Each row below holds a small network's activations on one input, seen along a few directions.
Each table varies a few parts of the input and shows all the possible inputs, shuffled.
Descriptions start from the smaller parts, as in this example, which fits no table here: one of 8 places around a ring, together with either a single point or one of 11 places around a ring or (one of 2 separate values, together with one of 6 places along a line).
Shared parts are said once, and a part with two or three values counts as separate values.

Rows:
x1: [  3  23  32 -12  -8  33 -18 -55   4 -41 -32]
x2: [-34 -28 -34 -18 -49  52 -28 -37  -6 -34   4]
x3: [  9  -1  19 -12  30  33 -11 -41  33 -55 -41]
x4: [ -6 -51 -70  14 -22  17  -2 -20  40 -50 -16]
x5: [ 20  33  30   5 -36   5  14 -49   9 -28 -31]
x6: [ 39  21   9  21 -21 -21  32 -42  38 -29 -43]
x7: [ -5 -10  78 -28  76  -6  22  24  -2   0  34]
x8: [  4 -34  11  48  11 -15  34  47 -26  16 104]
x9: [ 16  61  12 -40  17 -22 -34  25 -27  68 -67]
x10: [-12  17 -49 -48  -5  10 -32  57 -29  96 -32]
x11: [ 29  -5  57  -9  89 -22  40  21 -12  -4  47]
x12: [ 10  29  75  53  21 -51  -1  12  19  34  54]
x13: [-45  23 -46 -25 -27   6 -54  47 -63  79 -44]
x14: [ 22  57  10 -47  21 -15 -26  30 -15  76 -61]
x15: [-20 -16  -1  -4  37 -27  42  53 -35   4  86]
x16: [ 32  10  71  42  34 -32  37  27  -8  -2  56]
x17: [  1  64  16 -33   8 -19 -41  25 -37  61 -70]
x18: [ -2 -49  -2  -4  64  -6  37  44 -31   9  91]
x19: [ 31   1  -2  17  21  -1   9 -40  48 -59 -53]
x20: [ 12  25  53  -6  59 -48  49  35 -16 -13  45]
x21: [ 41  13  57  61  38 -59  13  17  10  21  61]
x22: [ 12  31  35  -6 -28  24  -6 -54   1 -28 -28]
x23: [-24 -20 -30 -12 -69  42 -15 -36  -8 -21   8]
x24: [-19  20 -50 -42 -10   4 -41  52 -42  89 -37]
x25: [-27 -52 -47 -16 -13  50 -23 -22  24 -48  -5]
x26: [-17 -54 -57   1 -10  33  -1 -17  37 -54 -11]
x27: [  2 -42 -70  21 -41   2  15 -20  40 -33 -14]
x28: [-22 -13  19  56  -4 -34  -5  36   6  51  99]
x29: [ 39  11  -1  23   1 -16  22 -40  46 -43 -52]
x30: [-37 -53  21 -24  53  11  16  47 -18  13  78]
x31: [-10 -20 -45  13 -76   7  21 -25  14 -22   0]
x32: [ -3  12  29 -15  13  37 -19 -46  13 -52 -38]
x33: [ 10 -29   0  65  15 -44  10  39  -6  38 106]
x34: [ 27  31  22  16 -34 -12  27 -45  21 -32 -38]
x35: [-34  22 -48 -35 -19   7 -48  53 -53  82 -39]
x36: [ 20  -4  10   4  32  15   8 -37  44 -62 -48]
x37: [-10  65  19 -24   0 -20 -45  19 -47  59 -75]
x38: [-40 -40 -37 -21 -30  56 -30 -27   3 -45  -2]
x39: [  3 -31 -58  19 -63  -1  26 -23  32 -19  -5]
x40: [-15 -18 -35   1 -78  24   6 -31   0 -20   7]
- What is each input in this table made of? => one of 2 separate values, together with either one of 4 places along a line or one of 6 places along a line or one of 10 places around a ring
- Changing only the choice among 2 separate values turns x4 into x19. The same change can be made to x26. Which row results? => x36
- Changing only the choice among 2 separate values turns x35 into x17. The same change can be made to x2. Which row results? => x1
- A walk changes only the place on the line of 6. It starts at x30 and steps to x18. List the rest of the walk in order. => x15, x8, x33, x28

Rows:
x41: [ -1  52  29 -17  23 -36 -18  60 -51  93   2]
x42: [ 23 -11  41  30  26 -25  44   3  11 -22  57]
x43: [-29 -25 -51 -18 -39  37 -19  -8  -4 -12 -20]
x44: [-27 -18 -66 -35 -48  40 -26 -14  -3  -6 -44]
x45: [ -7   2 -53 -20 -44  22 -23 -21  10  -3 -62]
x46: [ 11   3  22  13  -5  -5  12 -19  17 -15   7]
x47: [-23 -33 -39  -8 -26  31 -14  -6  -2 -12  12]
x48: [-24 -41 -28   0 -15  21   1   1   5 -11  37]
x49: [ 10 -34   6  33  21 -18  37  15  12 -15  68]
x50: [-34   4 -20 -29  13 -13 -27  80 -65 100  31]
x51: [ -2 -14 -25   8 -22  13 -10 -14  11 -10  -7]
x52: [-14  24  -7 -12  17 -31 -25  73 -51 100  13]
x53: [ 15  38   1 -28  -3  13 -17 -37  11 -16 -88]
x54: [ 11  11  10   6 -16   6  -3 -28   9 -16 -18]
x55: [ 20  14  45   5  29  -8  10 -20  21 -22 -11]
x56: [  6  27 -21 -22 -37  16 -16 -36   8 -10 -73]
x57: [ 31   0  64  21  58 -29  41   2  16 -29  38]
x58: [ 21  11  51  18  39 -23  20 -10  14 -30  15]
x59: [-12 -52 -10  18  17   1  33  22  -1 -16  86]
x60: [ -3 -22 -13  16 -11   2   5  -6  19  -9  19]
x61: [ -1 -24  -7  30   1 -11  16   4  11 -16  45]
x62: [ 12   0  29  27   6 -19  23  -9   9 -23  33]
x63: [ 10  64  54 -28  59 -36 -20  62 -44  86 -14]
x64: [  4  20  -4  -5 -29  13  -8 -30   7 -16 -50]
x65: [ 14  31  18 -12   6   9 -10 -31  11 -22 -66]
x66: [-23 -44 -22  14  -3   8  12  11  -3 -18  62]
x67: [ 21  22  32  -2  18   3  -4 -29  14 -23 -35]
x68: [ -9  -5 -37  -3 -35  19 -15 -16   9  -9 -38]
- Changing only one part turns x45 into x53. The same change can be made to x52. Which row results? => x63
- What is each input in this table made of? => one of 4 places along a line, together with either a single point or one of 6 places along a line
- A walk changes only the place on the line of 4. It starts at x43 and steps to x68. List the rest of the walk in order. => x64, x65
- Which other rows does x43 become when the place on the line of 6 takes its other values? List them by row number. => x44, x47, x48, x59, x66

Rows:
x69: [ -9 -33 -14  25 -45  28   6 -49  32 -58  16]
x70: [-12 -36 -17  -3 -17  38  12 -44  21 -72   2]
x71: [-23  12 -27 -16 -47  21 -40  -2 -22  31 -30]
x72: [ 35  16  35  17  -4   9  18 -66  43 -72 -37]
x73: [ 14   3  10  38  19 -56  27  52 -13  51  67]
x74: [  2 -40 -26  -4  11  26  10 -33  36 -69 -15]
x75: [ 27  39  85  18  64 -52  22  34 -14  29  35]
x76: [ 13  62  17 -30  -6  -2 -31 -20  -8  26 -91]
x77: [-28  11 -29 -48 -22  34 -34   3 -26  19 -44]
x78: [ 14 -26 -37  34 -50  -1  24 -39  45 -43  -4]
x79: [  0 -17  23  -3  72 -21  17  55 -17  29  53]
x80: [ -8  -4  34  24  21 -27   9  42 -26  38  86]
x81: [ -2  22 -50   0 -51  -8 -22   9 -11  44 -50]
x82: [-15   5 -38 -45   7  24 -34  12  -9  20 -59]
x83: [ -9 -13  34  -7  46 -13  16  46 -33  26  72]
- Changing only one part turns x75 into x72. The same change can be made to x73. Which row results? => x78
- What is each input in this table made of? => one of 3 separate values, together with either a single point or one of 4 places along a line
- Which other rows does x71 become when the place on the line of 4 takes its other values? List them by row number. => x77, x81, x82
